data =
[[ -92.47 -169.57  -50.88  177.77]
 [-134.33  150.81  -45.47   58.86]
 [-159.97  141.56  133.45    9.89]]
Indices start at 1.
(1, 1): -92.47
(3, 2): 141.56
(2, 4): 58.86
(1, 4): 177.77
(3, 4): 9.89
(2, 1): -134.33
(2, 3): -45.47

A =
[[ -4   4  17 -11   6  36 -24   7  -7 -11 -11 -10 -15  19]
 [-12  -5  -1  -3  -2   6   2  -8   1 -10   6   5  -8  -1]
 [-10  -1  -4   2  -6  -9  -2  -5  -6   1  10   1  -8   1]
 [-10  -5   4 -19 -19  16   4  -6 -21  -9  25  17 -18  16]
 [-15  -3 -12 -13  -3  14   3  -5 -18  -8  23  12 -22  16]
 [-16  -2  -2   5   5  19   5 -17   2 -11 -25 -28 -29  14]
 [  4 -33 -24  -5  22  15  20 -23   6  -4  -7  27   5 -11]
 [-14   8  -4   4  -4  -8   1  -6  -3   7   4   0  -7  11]
 [ -4   2   1   7  -7   3   5  -6  19   8   1   4  -4  19]
 [ 40   7 -14  -6  29   5   4   4 -16  18  -9  18  -8  14]
 [ -6  -2  18 -19 -19   7  -1 -37 -10  10  15 -12  -4  -3]
 [-15   2  -7  -3   1 -13   6  -8   3   3  -5   1  -5   9]
 [ -7   4  30 -23 -14  27   3 -27   0  18   0 -19 -12  -6]
 [ -2 -14  18 -11   0  -1  -2   5  -8   2 -47  -3  34   3]
 [ -7 -10  11 -22 -21  30   1  -7   4   4   5   7 -13  30]
 [ 12 -21 -10  -5  -3   8   4 -18  -3   5 -36  36   6 -11]]
Rows and columns are counted from 1.
(1, 1) = -4
(11, 4) = -19
(16, 9) = -3
(10, 2) = 7
(15, 9) = 4
(1, 3) = 17
(10, 4) = -6
(6, 10) = -11
(6, 5) = 5
(5, 5) = -3
(16, 6) = 8
(1, 12) = -10
(16, 7) = 4
(4, 2) = -5
(2, 5) = -2
(5, 3) = -12
(2, 10) = -10
(1, 7) = -24
(5, 1) = -15
(11, 14) = -3
(4, 6) = 16
(9, 7) = 5
(12, 2) = 2
(11, 1) = -6
(15, 5) = -21
(15, 11) = 5
(2, 6) = 6
(1, 11) = -11
(13, 3) = 30
(16, 14) = -11
(11, 3) = 18
(3, 13) = -8
(15, 7) = 1
(14, 8) = 5
(6, 12) = -28
(16, 8) = -18
(6, 14) = 14

arr =
 -1  -24    0  -21   14   30  -19  -17   18   22   30  -22    9   20   -3  -24
 15   16  -27   23  -24    3   14    6    2   -3   13   17   28    6  -51   22
  2   -3   23    3   24   -1   -2   -8  -22    4  -15   -5    7  -30   22  -15
-10    8   22    4   30   -6    6  -21    5   -8  -14   -4    6    7   27  -18
 24  -38   -1  -15  -23   37  -32  -51   30   40    1  -30   15   28  -21  -47
  6    9   -4    8   -6    5    6  -15    4    4   -2    6   13    9   -2   -1
-50  -10   40  -24   16   23   -6  -15   30   18    7   -9  -17   29   36    5
-11   11    9   13  -14    4    9  -10   13    7  -20    9    6   13  -16    6
 -5    0    6   -8   10   -8    0   11  -19   -7   -2    1  -14  -23   29   12
Rows and columns are counted from 1.
row 1 col 1 -> -1
row 7 col 6 -> 23
row 3 col 3 -> 23
row 8 col 6 -> 4
row 4 col 7 -> 6
row 8 col 10 -> 7
row 3 col 15 -> 22
row 8 col 15 -> -16
row 7 col 2 -> -10
row 2 col 4 -> 23
row 9 col 15 -> 29
row 3 col 4 -> 3
row 2 col 1 -> 15
row 1 col 7 -> -19
row 6 col 2 -> 9
row 1 col 8 -> -17
row 3 col 13 -> 7
row 7 col 15 -> 36
row 2 col 11 -> 13
row 2 col 8 -> 6
row 5 col 15 -> -21
row 1 col 11 -> 30
row 8 col 5 -> -14
row 1 col 14 -> 20
row 7 col 3 -> 40
row 8 col 11 -> -20
row 8 col 16 -> 6
row 9 col 12 -> 1
row 3 col 8 -> -8
row 5 col 3 -> -1
row 9 col 6 -> -8
row 9 col 1 -> -5
row 9 col 5 -> 10
row 5 col 8 -> -51
row 5 col 11 -> 1
row 7 col 1 -> -50
row 6 col 6 -> 5

x =
[[ 0.087  0.056  0.053  0.057  0.076  0.035  0.099  0.045  0.101]
 [ 0.199  0.121  0.212  0.139 -0.214  0.060  0.225 -0.042  0.141]]
Rows and columns are counted from 1.
row 1 col 1 => 0.087
row 2 col 4 => 0.139
row 1 col 2 => 0.056
row 2 col 2 => 0.121
row 2 col 9 => 0.141
row 1 col 3 => 0.053
row 2 col 6 => 0.060
row 1 col 5 => 0.076
row 2 col 3 => 0.212
row 2 col 5 => -0.214
